Each row below holds a small network's activations on one input, seen along a few directions.
Each table varies a few parts of the input and shows all the possible inputs, shuffled.
Descriptions start from the smaller parts, as in this example, which fits no table here: one of 3 separate values, together with either a single point or one of 11 places along a line or (one of 5 places around a ring, together with one of 6 places along a line).
Shared parts are said once, and a part with two or three values counts as separate values.

Other details of the inputs shift rows strongly along two fixed directions, in all tables alike. That doesn't count.

Rows:
r1: [  8  -4 -17  27  10 -28  30 -10  -4 -18  -4  17  -2]
r2: [  9  17  -6  12  11 -24  27  -4   3   9 -15  19   8]
r3: [ 13  18 -16  21  10 -11  21   3  -5   3  -7  26 -11]
r4: [ -7   8  17 -29   4   7 -18   0  28 -11  -9 -15   5]
r5: [ -8  -1  12  -3 -11  19 -34   0  27 -12   1 -10   2]
r6: [  6  -7 -15  33   9 -24  33 -10  -8  -7 -14  13  -7]
r7: [  2   5  10 -18   6  15 -30   6  24 -14   2 -13 -12]
r8: [  1   5  10 -21 -23  10 -24   1  21  -9  -2 -17 -11]
r9: [ 10  -2 -19  26   7 -23  33 -12  -5 -19  -5  16  -1]
r10: [-15 -35 -20   2   9  13  18   3 -86  58  48  14  37]
r11: [-27 -41  11 -64  12  41  -7   9 -59  45  28 -30  33]
r12: [ -1   2  12 -14 -24  13 -22   0  18   0 -14 -21 -16]
r13: [ 14  13 -11  22 -14 -26  18  -1  -3  12  -8  19  -9]
r14: [-11 -20  15  -3   2  11 -14 -10  16 -19 -20 -29 -17]
r15: [-26 -35  19 -59  12  33  -7  22 -57  34  41 -41  37]
r16: [-10   4  19 -25   2  11 -14   3  24  -4 -23 -17   0]
r17: [-29 -59  10 -37  11  32  -4  12 -66  21  45 -51  22]
r18: [ -4   2  21 -22   4  10 -15   2  27   0 -20 -19   1]
r19: [-28 -40  11 -69  15  33 -14  11 -54  35  40 -25  37]
r20: [  3  12 -13  36  -8  -7  17  -3  -2   5  -8  28   3]
r21: [ -3 -31 -22 -21  28   6  20   9 -93  48  62  18  30]
r22: [-13   1  11   0 -16  29 -27  -1  20  -8 -14 -12  -3]
r23: [ 20  11  -9  25 -12 -27  17  -2  -1  16  -4  16  -8]
r24: [ 19  16 -14  25  14 -16  16   2  -3   7  -4  23  -9]
r25: [ -3   7   7 -16   2  25 -23   5  17  -9 -14 -15 -16]
r26: [  5  15 -14  31  -5 -15  11  -2   2  -6   3  32   9]
r27: [ 12  19  -4   6  12 -27  24  -3   4  -3  -6  26  12]
r28: [  5  15 -15  30  -7 -11  14  -3   3  -5   3  33   8]
r29: [ -2   0  18 -12 -20   8 -26  -1  18   2 -12 -21 -18]
r30: [ -2  13  16 -11   2  16 -22  18  18 -18   2 -25 -12]
r31: [  7  14 -11  33  -3 -15  10  -5   1  -6   4  32   8]
r32: [ 18  23 -20  15  11 -13  18   2  -2  -8   3  28  -3]
r33: [ 13  18 -16  22  12 -15  17   4  -5   3  -7  25  -9]
r34: [ -5   9  15 -32   0  12 -14   2  26 -14 -13 -13   6]
r35: [  0   2  16 -18 -19   4 -28   0  21  -8   0 -16 -13]
r36: [  8   9 -10  39  -4 -11  12  -3   0   8  -5  25   5]
r37: [ -8   7  17 -32   0  11 -14   2  28 -13 -11 -12   4]
r38: [  9  -3 -18  29  11 -29  29 -14  -2 -15  -1  15  -3]
r39: [ 17  16 -13  17 -13 -30  16   0   1   2   3  24  -4]
r40: [ -3   8   7 -22   2  20 -25   6  22 -17  -1  -9 -14]
r41: [  8  -4 -18  27   7 -24  34 -11  -3 -18  -3  18  -4]
r42: [ 11  -9 -13  36  11 -25  31 -11  -5  -3 -11  10  -6]
r43: [-13 -28 -14   4   4  10  23  17 -86  45  58   5  43]
r44: [ 22  14 -11  20 -12 -31  14  -1   4   6   6  21  -4]
r45: [ -6 -20  11  -8   3   8 -17  -8  23 -25  -6 -27 -10]
r46: [-15  -1  13   1 -14  24 -30   1  21  -7 -13 -11  -3]
r47: [  4  11  -9  38  -4 -11  12  -5  -4   5  -7  27   4]
r48: [  0   4  12 -18 -20   4 -29  -1  24  -5   2 -18 -12]
r49: [ 16  14 -11  24 -12 -27  16  -4  -2  15  -5  16  -9]
r50: [  6  -7 -15  32   7 -20  36 -11  -7  -7 -14  13  -8]
r51: [ -4   1  14 -14 -24  12 -22   1  20   2 -12 -19 -19]
r52: [ 16  17  -5   7  12 -27  24  -1   8   0  -4  23  14]
r53: [  8  17  -6   9   8 -19  32  -1   2   7 -17  22   7]
r54: [ -4   6   9 -13   6  19 -28   3  20  -6 -10 -17 -18]
r55: [ -2   3  12 -21 -23   9 -24   2  23  -8  -1 -15 -13]
r56: [-12 -19  11  -3   2  11 -15 -11  19 -17 -18 -31 -16]
r57: [ -5 -30 -26 -23  26   7  21  12 -91  47  60  18  31]
r58: [-12   2  10  -4 -11  19 -34  -2  25 -14   1 -10   1]
r59: [ 10  16  -2  12  12 -24  27  -3   0   7 -17  21   8]
r60: [ 15  18 -12  24  14 -16  16   0  -6   3  -6  25 -10]
r61: [-11 -18   9  -6  -2  17 -10  -9  16 -21 -22 -30 -15]
r62: [ -2   8   7 -19   6  16 -30   3  23 -15   2 -12 -13]
r63: [ -1   8  20 -10 -24   4 -21  13  18  -9   2 -31 -12]
r64: [-11   3   8  -7 -15  25 -29   0  23 -17  -3  -8   3]
r65: [-10 -18  13 -10   3   8 -16 -10  19 -29  -8 -25 -12]
Each input here is: one of 5 separate values, together with either a single point or (one of 2 separate values, together with one of 6 places along a line).
Question: Changing only the choice among 5 separate values turns r58 into r48. The same change can be made to r43. Which row results?
Answer: r63
Question: Changing only the choice among 5 separate values turns r21 into r27. The same change can be made to r62. Which row results?
Answer: r4
Question: Which other rows does r11 become when the choice among 5 separate values takes its other values? List them by row number.
Answer: r12, r22, r25, r61
Question: Which other rows does r56 become when the choice among 2 separate values takes its other values? List them by row number.
Answer: r38
Question: Which other rows does r16 become when the place on the line of 6 takes its other values? List them by row number.
Answer: r2, r11, r18, r53, r59
